Each row below holds a small network's activations on one input, seen along a few directions.
Each table varies a few parts of the input and shows all the possible inputs, shuffled.
Descriptions start from the smaller parts, as in this example, which fits no table here: one of 5 places around a ring, together with either a single point or (one of 2 separate values, together with one of 4 places along a line) or one of 9 places around a ring.
Shared parts are said once, and a part with two or three values counts as separate values.
(in the rows, 128 means zero)

Other details of the inputs shift rows strongly along two fixed directions, in all tables alike. That doesn't count.

Table:
x1: [140  85 114 158 143 135  84 140 156 129 198 103 175]
x2: [100 136  88 135  94 133 128 142 142 121  58 160 128]
x3: [175  61 158 161 161 130 121 101 122 109 231  74 177]
x4: [107 124 145 156 133  84 125 120 105  85 153 139 152]
x5: [157 123 123 140 120 111 137 126 101 116 136 119  89]
x6: [ 98 117  89 127 118 121 153 103 163 100 113 162  85]
x7: [127 154 213  53 153 228  83 139 202 190  24 118 150]
x8: [148 124 144 143 150  94  98 135 106 120 184 102 135]
x9: [132  95 197 144 142 147 112 110 139 122 177  99 171]
x10: [114 130 126 145 100 111 163 113 103  89  90 155 100]
x11: [109 129  64 154  81 103 179 102  95  91 131 147  38]
x12: [103 130  87 149 120  76 180 137 106  88 147 167 146]
x13: [116 156  20 156  99  40 205 137  79  76 120 194  80]
x14: [173 101 137 137 177 101 106 130 151  96 150 146 150]
x15: [147 117  78 144 119 115 105 152 134 132 126 126 122]
x16: [160 118 181 153 173  90  83 135 110 108 187 111 187]
x17: [ 86 181 171  70 114 182 121 145 134 185  36 143 128]
x18: [147  83 129 167 128  94 164  99  99  70 148 131 154]
x19: [158 163 197  92 130 184 103 138 131 171  50 111 125]
x20: [101 116 119 134 110 158 103 134 167 145 113 125 156]
x21: [157  75 147 137 182 132  94 119 173 113 218 109 158]
x22: [144  75 166 153 140 136 136  93 130 109 182  94 176]
x23: [ 94 177 196  56 128 230 113 149 178 226  74  95 168]
x24: [151 140 129 112 149 126 128 159 126 159 161 108 151]
x25: [161 128 103 139 112 110 165 109  93 104  84 137 100]
x26: [139 105 142 137 165 127 121 143 138 139 236  97 189]
x27: [114 154 190  73 145 204  84 144 151 212 130  92 149]
x28: [108 162  61 118  99  91 160 138  88 133 104 161  52]
x29: [179  80 137 175 170  93  73 154 139 102 190 123 219]
x30: [108 169  72 124 103  83 162 136  85 117  81 184  74]
x31: [ 58 154  74 124  82 106 175 114 108 121 104 174  72]
x32: [ 92 186 155  77 106 198 102 128 142 195  72  97  83]
x33: [ 62 182 133  97  84 163 135 113 134 159  55 130  77]
x34: [145 137  88 103 131 128 131 130 150 131  89 144  62]
x35: [171 110 109 136 122 119 151 112  99 120 128 104 100]
Description of these inputs: one of 5 places around a ring, together with either one of 2 separate values or one of 5 places along a line.
Q: Which other rows does x9 become when the place on the line of 5 takes its other values? List them by row number.
A: x22, x23, x31, x33
Q: List by row number the other rows that have the place on the ring of 5 in common with x24.
A: x5, x8, x15, x28, x34, x35
Q: Which other rows does x14 become when the choice among 2 separate values takes its other values? List them by row number.
A: x29

Table:
x36: [104 139  62 146  96  87 169 113  95 101 144 145  59]
x37: [ 89 144 111 122 101 144 134 129 143 135  89 144 117]
x38: [136 132 109 130 138 101 128 140 124 117 133 149 119]
x39: [141 142 123 114 112 142 162 122 115 134  75 131 108]
x40: [173  86 184 162 176  91 107 121 109  91 212 104 190]
x41: [130 121  73 149 108  84 172 104 108  74 103 164  72]
x42: [ 95 158 167  96 115 181 104 138 146 177  79 117 146]
x43: [141  93  91 187 118  52 161 104  78  52 168 150 114]
x44: [110 122  51 145 101  96 167 107 119  95 138 150  59]
x45: [ 96 140 120 135 123 105 137 130 119 117 144 144 133]
x46: [166  90 176 149 154 130 103 120 133 109 158 104 175]
x47: [140 145 162 101 132 179  85 150 157 174  78 109 148]
x48: [137 153 151  88 137 176  94 147 162 174  67 121 131]
x49: [126 135  46 148 102  79 177 134  99  97 114 166  94]
x50: [132  86 166 153 179  96 105 132 140 102 233 127 205]
x51: [106 145 168  90 138 182 100 137 173 170  94 120 155]
x52: [134 146 134 108 123 135 145 119 121 128  79 142  90]
x53: [164  74 148 156 167 114 121 125 127 117 243  90 191]
x54: [116 134 156 109 137 160 126 141 147 159 128 118 176]
x55: [122 152 110 122 107 131 121 140 117 142  80 137 108]
x56: [122 164 114 113 116 126 126 144 118 143  86 139 103]
x57: [149  92 171 146 154 136  92 124 129 135 207  83 176]
x58: [124 153 162  79 132 190 110 131 153 186 101 103 105]
x59: [120 128 114 124 108 154 126 120 139 143 119 113  99]
Q: Describe the family of inputs behind these rows.
A: one of 4 separate values, together with either a single point or one of 5 places around a ring
Q: List by row number the other rows that have the choice among 4 separate values in common with x53.
A: x36, x44, x57, x58, x59
Q: A walk changes only the place on the ring of 5. It starts at x50 and steps to x45. List the rest of the walk in order.
A: x42, x37, x51
Q: Which other rows does x39 become when the choice among 4 separate values takes its other values? List them by row number.
A: x49, x53, x54

Table:
x60: [188 120 123 149 153  96 118 147  96 119 159 118 152]
x61: [ 73 146  62 117  83 144 137 133 165 137  77 167  92]
x62: [100 140 129 158 114  71 179 126  83  77 110 179 167]
x63: [159 147  99 114  91 152 152 119 112 136  24 130  66]
x64: [ 73 165  79  99  93 149 154 125 142 157 109 144  48]
x65: [151 145 159  95 159 170  78 171 147 196 146  88 181]
x66: [161  69 101 178 134 105 135 106 129  85 199 105 144]
x67: [153 148 111 107 101 133 166 106  96 130  65 127  37]
x68: [123 134 178  84 149 197  88 140 168 206 168  77 145]
x69: [130  87  75 166 107 113 149 110 137  83 132 135 109]
x70: [148 138 102 117  93 150 146 125 124 125  11 145  76]
x71: [ 97  95 116 149 143 116 108 130 167 113 182 144 162]
x72: [ 66 170 136 110  62 170 173  88  97 150  74 108  55]
x73: [132 126 162 172 136  61 141 123  52  90 199 122 161]
x74: [141 106  73 150 104 125 160 103 117 108 144 113  82]
x75: [135 138 164  99 156 173  66 179 172 184 110 109 200]
x76: [118 173 104 113 116 108 138 134 118 119  41 179  84]
x77: [105 163 144 122  76 132 175  94  63 124  64 125  62]
x78: [101 136 185  84 154 200  79 139 184 187 148 103 157]
x79: [164 110 185 103 147 199  99 114 152 180 150  54 141]
x80: [150 142 106 143 137  69 149 133  90  96 143 152  93]
x81: [117  78  82 171 134 102 118 139 151 101 203 137 166]
x82: [185 121 131 143 154  92 122 141  91 124 168 111 140]
x83: [201  76 119 170 147  89 137 113  91  82 180 109 137]
x84: [178  88 146 157 156  83 139 105  99  76 185 121 119]
x85: [159  96 101 161 118  87 143 111 118  65  99 159 118]
x86: [ 89 140 151 146 130  91 128 137  83 127 207 116 168]
x87: [151 106 117 149 133  87 153 101 101  67 132 151  89]
x88: [153  79 122 160 142 101 144  95 118  92 225  97 113]
x89: [177 109  98 146 118  98 162 104  83 100 128 119  76]
x90: [112 113 107 152 162  67 110 142 136  91 195 161 169]
x91: [118 177 110 106 109 125 134 143 128 134  12 175  87]
x92: [127  76 125 165 148  99 127  92 146  71 190 133 141]
x93: [ 89 168  66 111  97 117 131 156 146 134  58 177 106]
x94: [147 149 167  87 159 170  82 164 143 204 149  82 167]
x95: [180 156 208  85 166 167  86 153 127 189 115  86 150]
x96: [130 144 120 111 103 141 145 112 132 117  12 159  72]
x97: [130  92 144 144 147 127 127  98 144  94 183 116 126]
x98: [139 156 182  78 163 170  82 163 149 203 150  86 159]
x99: [179 130 186 115 163 159  72 168 147 161  90 110 196]
x100: [128  95  94 154 133 123 116 137 146 129 200 116 158]
x101: [166 134  80 156 122  80 143 144  94 102 113 148 117]
x102: [ 63 133 204 104 130 192 117 132 167 173 136 116 222]
x103: [134 126 155  98 143 200  85 148 167 201 159  78 165]
x104: [130 127 247 104 140 186 125 115 133 147  73 109 210]
x105: [105 152  82 126 128  83 144 144 114 120 159 153  94]
x106: [ 96  91 103 158 148  94 116 119 154  94 213 152 155]
x107: [109 120  59 139 107 112 152 122 120 133 182 125  86]
x108: [166 118 220  98 167 178  81 119 157 147  86 107 164]
x109: [ 77 143 208 105 125 189  99 127 132 192 177  76 173]
x110: [ 79 188  91  87 110 135 136 149 135 152  71 164  74]
x111: [103 139  92 114  82 164 144 109 161 126  39 145  77]
x112: [145 106  83 165 148  73 117 156 119 106 203 132 172]
x113: [169 140 197 105 161 161  67 161 158 159  78 120 198]
x114: [103 158 109  96  91 169 160 100 138 146  71 122  32]
x115: [120 188 116  93 113 132 141 139 114 139  36 164  65]
x116: [ 91 143 103 110  90 164 147 104 161 130  37 147  65]
x117: [116 103 104 162 159  63 110 149 139  87 191 161 178]
x118: [ 58 143 104 149 109  77 175 136 105  94 140 179 174]
x119: [ 91  82 152 174 122 104 172  88 121  67 182 135 189]
Q: Changing only one part turns x111 into x113. The same change can be made to x69. Which row results?
A: x99
Q: Changing only one part turns x94 into x107. The same change can be made to x65. Which row results?
A: x103
Q: Describe the family of inputs behind these rows.
A: one of 5 places around a ring, together with either one of 2 separate values or one of 10 places around a ring
Q: Which other rows does x104 become when the choice among 2 separate values takes its other values? List them by row number.
A: x77
Q: Which other rows does x73 become when the choice among 2 separate values takes its other values? List them by row number.
A: x62

Table:
x120: [101 180 125 105 100 123 152 136 109 136  47 157  99]
x121: [149  82 115 164 154  81 124 126 111 103 251 109 142]
x122: [135 109 180 107 145 178 102 112 159 151 125  94 154]
x123: [228 121 205 105 176 174  68 151 142 165  70  82 160]
x124: [111 169 122 108  92 135 171 110  94 130  54 134  60]
x125: [129  85 105 176 152  73 131 130 135  73 216 151 178]
x126: [109 118  51 151  89  91 185  97 114  83 136 159  60]
x127: [ 87 173  78 104  95 143 137 146 137 157  75 146  94]
x128: [128 144 173  84 158 169  76 161 159 188 144 110 173]
x129: [102 132  82 153 105  83 165 128  99  94 107 171 117]
x130: [110 158  92 116  96 154 141 121 129 158 103 117  72]
x131: [127  71 126 181 158  74 112 126 140  62 211 145 188]
x132: [149 123 209 110 143 186  98 119 135 164 124  91 165]
Q: Describe the family of inputs behind these rows.
A: either a single point or (one of 2 separate values, together with one of 6 places along a line)
